These are the activations of a small network on made-up records, seen along a few directions, one row for each record.
After each row come some of the record's fields: Giga, Mubo, Tok, Sila, Mudu.
A field that a record lacks is written none.
The largest differences between rows may come from other fields.
Strong random noise was added to every row along 7 fixed directions; ignore it. To show where, here is one row again and again, with new noise each time:
[-216 -497 -473 -283 -266  140   78 -399 -527   -4  432 -151 -314 -195
   64  182 -213 -226 -360  324  132]
[-411 -142  248  348  278   52  254   41  180 -406 -227  274  130  -18
  310 -241 -294 -171  256 -112  294]
[ 228   98   81 -196  -95  287  261 -215  155  806  -67  124  209  393
  228  180  163  168  172  117  142]
[  48   -1 -414 -232  223 -206  236 -140  250 -208   32   43  254  122
  330  217 -119 -178  216 -202  512]
[ -23  -75   19   71 -158  184 -351  186 -448  117  -19  218  -37 -323
   11 -162  -22  127  -54  438 -333]
[ 151   87 -320 -131  -35    8   24    3  237  193 -140   84  252  174
  488  251  -57   72  506   56  379]
[ 142  115 -118  -18  200 -240 -280  252  242 -174 -370   35   -7   69
   76  560  382  182   73   82 -164]
[ 231  -19  -99 -338  -59  133  222 -453  -88  551  140   -8  179  336
   89  223   63  -43 -113    8  184]
[-168 -122 -139   74   41   11  -17  189  168 -131 -202   83 -124  -57
  262  284   75   86  190  207   59]

[-146 -328  574  220  -28  290  128 -211 -246  449   35  113 -222  212
 -304 -193  -48  -24 -218  110 -134] => <Giga:d1 Mubo:b2 Tok:p2 Sila:g1 Mudu:e1>
[-419 -393 -186  361 -224  128 -142  -96  -30 -227 -301  -42 -177   80
  606  323 -418  -68  576  219  451] => <Giga:d1 Mubo:b1 Tok:none Sila:g5 Mudu:e1>
[-419 -139   70   97  -58  312  567  173  420   26   25   23 -231  -96
  243 -108  -58   74  159  108  184] => <Giga:none Mubo:b1 Tok:none Sila:g1 Mudu:e1>
[ 360  137  307   77   99 -118 -429 -157 -360  121  -99  147  356  168
 -220 -232 -107  -53    7 -146 -140] => <Giga:d1 Mubo:b2 Tok:p1 Sila:g1 Mudu:e1>
[-113  181  316  337  -71   82  -94  -52  207 -208 -412  -35  182  197
  352   15 -137    9  380 -147   39] => <Giga:none Mubo:b2 Tok:p1 Sila:g3 Mudu:e1>
[ 116   28 -371 -155   31 -195  -61  -58  -49 -211  149    1  240  -73
  163 -139 -274 -168  212 -155  344] => <Giga:d2 Mubo:b2 Tok:p1 Sila:g5 Mudu:e2>
[-379  -73  288  451   65  107  -32  482  -50 -288  -81  303 -106 -453
  -39 -583 -166   64  127  187 -195] => <Giga:d1 Mubo:b1 Tok:none Sila:g4 Mudu:e2>
[ -75  -11  161  227  185   63  232  128  308  -11 -227  318  390  119
  430 -280 -389  -53  655 -177  491] => <Giga:none Mubo:b2 Tok:p2 Sila:g1 Mudu:e2>
[ 148  280  110  -68  745 -433  211  178  321 -422 -181  378  468   25
 -181  -58  198 -117 -159 -419   62] => <Giga:d1 Mubo:b1 Tok:none Sila:g3 Mudu:e1>
[-111 -113   19  -54  -97   81   96 -310  -58  -26  128 -250 -199  120
  -39  147   33  -90 -255  -16  -22] => <Giga:d2 Mubo:b1 Tok:none Sila:g3 Mudu:e1>
[ 368   40   38  -61  -93  -32 -342 -203 -165  354  -48 -116  135  270
  -63  169   19   89   83  -15  -25] => <Giga:d2 Mubo:b1 Tok:none Sila:g1 Mudu:e2>
[ -26   54 -498  -36 -173  -86 -345  427 -149 -313   -5  120   38 -499
  278  -88  -93   66  272  332  -57] => <Giga:d1 Mubo:b2 Tok:p1 Sila:g3 Mudu:e2>
[ -11  -25  272  220  -90  209   62  193  338  458 -288   68 -133  282
  135  167  159  263  388  166   19] => <Giga:d2 Mubo:b2 Tok:p2 Sila:g2 Mudu:e1>
[ 312  237 -493 -158  193 -580 -475  404  254 -508  -64 -161  -64 -149
 -184  356  258   93  103 -132  -84] => <Giga:d2 Mubo:b2 Tok:p1 Sila:g5 Mudu:e1>
[-114   18   78  -67 -331  408  153  -73 -263  444  242   39 -113 -168
    0 -309   28   84 -205  317 -223] => <Giga:d1 Mubo:b1 Tok:none Sila:g4 Mudu:e1>
[ 133  235  306   38  -37   84 -125 -258 -191   73  -60  -68  205  139
  -84 -130   47  -15 -213 -130 -222] => <Giga:none Mubo:b1 Tok:none Sila:g3 Mudu:e1>
[-147 -329 -358  -59 -376  236  -69  199 -304  169  231   -1 -280 -389
  125  -35 -182  119   96  504   -4] => <Giga:none Mubo:b1 Tok:none Sila:g1 Mudu:e2>
[ 203   11 -141 -214  -29  -58  -54   18 -159  288  204   29  -24  -53
 -245  -36  112   41 -167   58  -86] => <Giga:d1 Mubo:b2 Tok:p1 Sila:g4 Mudu:e2>
[ -17  134   12 -102  115  125  379  397  457  236  -81  208  -16  -64
   77   61  286  233  105  113  -45] => <Giga:none Mubo:b2 Tok:p2 Sila:g5 Mudu:e1>
[-323  -23  177  256 -166  172 -108  304   45 -170 -206    2 -340 -240
   35   20  212  157  -71  326 -413] => <Giga:d1 Mubo:b2 Tok:p1 Sila:g3 Mudu:e1>
[ 184  -75 -262 -194 -271  180 -127 -153 -390  519  117  156  201    6
  204  -71 -207   14  191  250  190] => <Giga:d1 Mubo:b2 Tok:p1 Sila:g5 Mudu:e2>
[ 443  103 -627 -473   52 -309 -205 -105  -63  111  -77   23  326  182
  226  640  182  -18   83   29  226] => <Giga:d1 Mubo:b2 Tok:p2 Sila:g3 Mudu:e2>
[ 102   20  -68 -232 -279  242  158 -280 -299  488  281   16  111    8
   22 -217  -62  -46 -151  130    1] => <Giga:d1 Mubo:b2 Tok:p1 Sila:g4 Mudu:e2>
[ 332 -108 -474 -319  -22 -180 -279 -111 -480  138  307  105  237  -96
  -56  -88 -285 -155   48   27  257] => <Giga:d1 Mubo:b2 Tok:p2 Sila:g5 Mudu:e2>
[ -12   31 -202   22  101 -232 -220  121  -72 -506  116  -34   23 -240
  -34 -237 -210 -142   71 -156   88] => <Giga:d2 Mubo:b2 Tok:p1 Sila:g5 Mudu:e1>
[ 298  310 -273 -463   97  -70  257  367  209  256  261   70   31 -273
 -321   23  481  244 -352   91 -302] => <Giga:none Mubo:b1 Tok:none Sila:g2 Mudu:e1>
[-128 -287 -240 -165  -61   42  187   17   82  177  195 -100 -421  -15
 -114  252  129   28 -135  161   85] => <Giga:d1 Mubo:b2 Tok:p1 Sila:g5 Mudu:e1>
[  -3  269  103  181   59  -70 -172  240  188 -239 -311  121  197  -39
  201  -63   67   66  263  -28 -103] => <Giga:d1 Mubo:b2 Tok:p1 Sila:g3 Mudu:e1>
[  -6  114  411   18 -130  382  218   27  -48  496   73   74  -25  -28
 -169 -308  134  191 -210  123 -308] => <Giga:none Mubo:b1 Tok:none Sila:g5 Mudu:e1>
[-376  -77  684  442    0  305  227 -320 -171 -135   -9  117  146   78
   51 -752 -475 -264   20 -217   85] => <Giga:d2 Mubo:b2 Tok:p1 Sila:g3 Mudu:e1>
[  -5 -179  406  198 -153  239 -205 -162 -351  448 -135   99 -147  153
 -173    6   30   93 -110  242 -261] => <Giga:d1 Mubo:b2 Tok:p1 Sila:g5 Mudu:e1>
[ 260  -31   10  -78 -319  -53 -590 -442 -779   44  235 -265   -1   -8
 -316  -96 -163 -147 -373   20 -310] => <Giga:d2 Mubo:b2 Tok:p1 Sila:g4 Mudu:e2>
[ 116  266   68   41  -62  106 -113  319  182  200  -44   33  -19  -87
   -7 -151  143  257  177   92 -171] => <Giga:none Mubo:b1 Tok:none Sila:g5 Mudu:e1>
[ 359  273 -449 -486 -166   24   28 -153 -273  197  394  -14  394 -177
   96 -232 -106  -53  -84   -9   84] => <Giga:none Mubo:b1 Tok:none Sila:g3 Mudu:e1>
[  -2   66  373  165  256 -116 -118   92   34 -202  -10  -12 -101  -10
 -409 -205  125    3 -258 -178 -273] => <Giga:d2 Mubo:b1 Tok:none Sila:g1 Mudu:e1>
[-145  124   71  -29   31  151  161  228 -121  -47  160  220   35 -400
 -109 -451   93   28 -282  165 -293] => <Giga:d1 Mubo:b1 Tok:none Sila:g3 Mudu:e1>
[  98  385  -51   86  175 -229 -133  288  361 -457 -225   51  296  -40
  231 -118  -12    4  375 -253   83] => <Giga:none Mubo:b2 Tok:p1 Sila:g3 Mudu:e1>
[-168   27  328  307 -251  241 -157  -88  142  129 -478 -165 -172  301
  287  440  238  193  146  190 -225] => <Giga:d1 Mubo:b1 Tok:none Sila:g3 Mudu:e1>
[ 145   75   96 -317  117   34  421 -360   98  341  175  -93   21  300
 -260  223  320  -35 -499 -138  -63] => <Giga:none Mubo:b1 Tok:none Sila:g3 Mudu:e1>
[ 363  287  144  -34   96 -177 -384  -15 -176  -36 -209   14  339   77
 -135  107  127   72 -110 -124 -273] => <Giga:none Mubo:b1 Tok:none Sila:g5 Mudu:e2>
[-245 -102  501   60   62  371  488  -47  -89  393   48  301  -29  -26
 -167 -335  160   -1 -403  159 -250] => <Giga:d1 Mubo:b2 Tok:p2 Sila:g3 Mudu:e2>
[  49  132  -15  103  -41   36  -33 -311  -15   14 -252   92  490  316
  514   16 -336 -138  472 -156  442] => <Giga:d1 Mubo:b1 Tok:none Sila:g3 Mudu:e1>
[ 111  198 -228 -193  179 -197   -2   99    3 -319  182   21  179 -232
  -78 -185   37  -78 -157 -137  -34] => <Giga:d2 Mubo:b1 Tok:none Sila:g3 Mudu:e1>
[ 253  196 -566 -102  -46 -291 -393  483  296 -167 -165  -24   68 -147
  298  297   81  214  564  106  131] => <Giga:d2 Mubo:b2 Tok:p1 Sila:g5 Mudu:e2>
[-172 -343   -6  -22 -119  200   57 -212 -439  177  293   39 -212 -139
 -128 -203 -195 -118 -252  194   16] => <Giga:d1 Mubo:b1 Tok:none Sila:g5 Mudu:e1>

Which values does each new row have?
[ 160   83   15   87  504 -433 -101  517  528 -226 -357  208   23  104
 -145  325  334  144  232 -146   22] => <Giga:d1 Mubo:b2 Tok:p2 Sila:g1 Mudu:e2>
[ 190   75  -10  113 -347  131 -483  282 -157  251 -136  -12  -19 -124
  106  -34  -47  269  360  302 -218] => <Giga:none Mubo:b2 Tok:p1 Sila:g1 Mudu:e2>
[ 245  218 -229 -229   95 -134  172 -199   60   24  182   77  510   99
  179 -307 -285 -192  233 -329  442] => <Giga:d2 Mubo:b2 Tok:p1 Sila:g3 Mudu:e2>
[  94  149 -107 -260   35  -31  233 -427 -252  -87  332   29  409   -5
   15 -405 -256 -344 -224 -285  201] => <Giga:d1 Mubo:b2 Tok:p1 Sila:g3 Mudu:e1>
[  82  201 -299 -246  -66   32  185   23  181  106   80  -13  132  -30
  217   72  134   48   59   39   93] => <Giga:d1 Mubo:b1 Tok:none Sila:g3 Mudu:e1>
[ 113  -87  455  174   70   58 -285 -226 -364  306 -347  182  129  324
 -126  204  104   18 -161   68 -215] => <Giga:d1 Mubo:b2 Tok:p2 Sila:g5 Mudu:e2>
[-254 -156 -211  163  -52  -22  145   51  436 -311  -45 -154 -129   74
  427   19 -319  -84  589 -123  528] => <Giga:d2 Mubo:b2 Tok:p1 Sila:g1 Mudu:e1>
[ -30  -65  462  195 -131  313    3  137   21  493  -89   93 -179   68
 -143 -175  126  233   22  231 -285] => <Giga:d2 Mubo:b2 Tok:p1 Sila:g1 Mudu:e2>
[-177 -326 -393  114 -172 -181 -611  339 -296 -394  -93 -164 -570 -391
  -76  513  146  136 -103  461 -335] => <Giga:d1 Mubo:b1 Tok:none Sila:g4 Mudu:e2>
[ 344  213 -389 -584    7   16  384 -275   38  451  553  -74  209   42
 -111 -150   46  -59 -225 -164  222] => <Giga:d2 Mubo:b1 Tok:none Sila:g5 Mudu:e1>
[ 210   29  602  287  119   22 -203 -395 -133  229 -307  115  416  529
   40 -161 -246 -115  260 -306  140] => <Giga:d1 Mubo:b2 Tok:p1 Sila:g1 Mudu:e2>
[ 243  -71   30    8  217 -314 -509 -116 -324  -98 -336   81  111  201
 -165  535  185  -32 -194   -8 -178] => <Giga:d1 Mubo:b2 Tok:p2 Sila:g5 Mudu:e2>
[  13  213  443  261  436 -241 -130   74   15 -458 -400  271  403   69
  -78 -132   75 -128  -96 -294 -177] => <Giga:d1 Mubo:b2 Tok:p2 Sila:g3 Mudu:e2>
[  58   35 -162  -60 -425  219 -143 -151 -255  268  246 -169  -44  -83
  140 -198 -167   30  124  171  -14] => <Giga:d1 Mubo:b1 Tok:none Sila:g4 Mudu:e1>
[ 216  155 -164 -482  -71  148  415 -319   27  563  292  -43  105  161
  -62  147  305   18 -374   27  -30] => <Giga:d1 Mubo:b1 Tok:none Sila:g3 Mudu:e1>
[ -90 -167   27  -26  -69  193  -36  -53 -548  181   63  337  143 -205
   28 -250 -154  -88 -182  300  -86] => <Giga:d1 Mubo:b2 Tok:p2 Sila:g3 Mudu:e2>
[ 298   86 -148 -229  344 -329  -49  -24 -241 -175  284  205  393 -107
 -270 -389 -203 -248 -142 -312  168] => <Giga:d2 Mubo:b2 Tok:p2 Sila:g5 Mudu:e2>
[  -5  -96 -147 -235  -16   75  110  200   82  249   42   53 -295 -107
 -121  315  428  183 -276  338 -263] => <Giga:d1 Mubo:b2 Tok:p1 Sila:g3 Mudu:e1>
[  50   75 -186 -211 -283  322  192  -10 -129  446  436   39   42 -213
   86 -493 -177   56   66  202   78] => <Giga:d2 Mubo:b1 Tok:none Sila:g3 Mudu:e1>
[  79  111 -136 -278    7  163  554  106  274  439  195  219  205  -30
  103 -211   36   68   97   47  215] => <Giga:none Mubo:b2 Tok:p1 Sila:g3 Mudu:e2>
[-125  128   18   40   75    9  263  302  535   -4  -39  -51 -225  -13
   12   64  296  169   91  -10  -45] => <Giga:d1 Mubo:b1 Tok:none Sila:g4 Mudu:e1>
[-315 -118  272  147  181   73  646 -121  401 -124  -49   37   27  168
   81 -124 -143 -156   41 -275  323] => <Giga:none Mubo:b2 Tok:p1 Sila:g2 Mudu:e2>
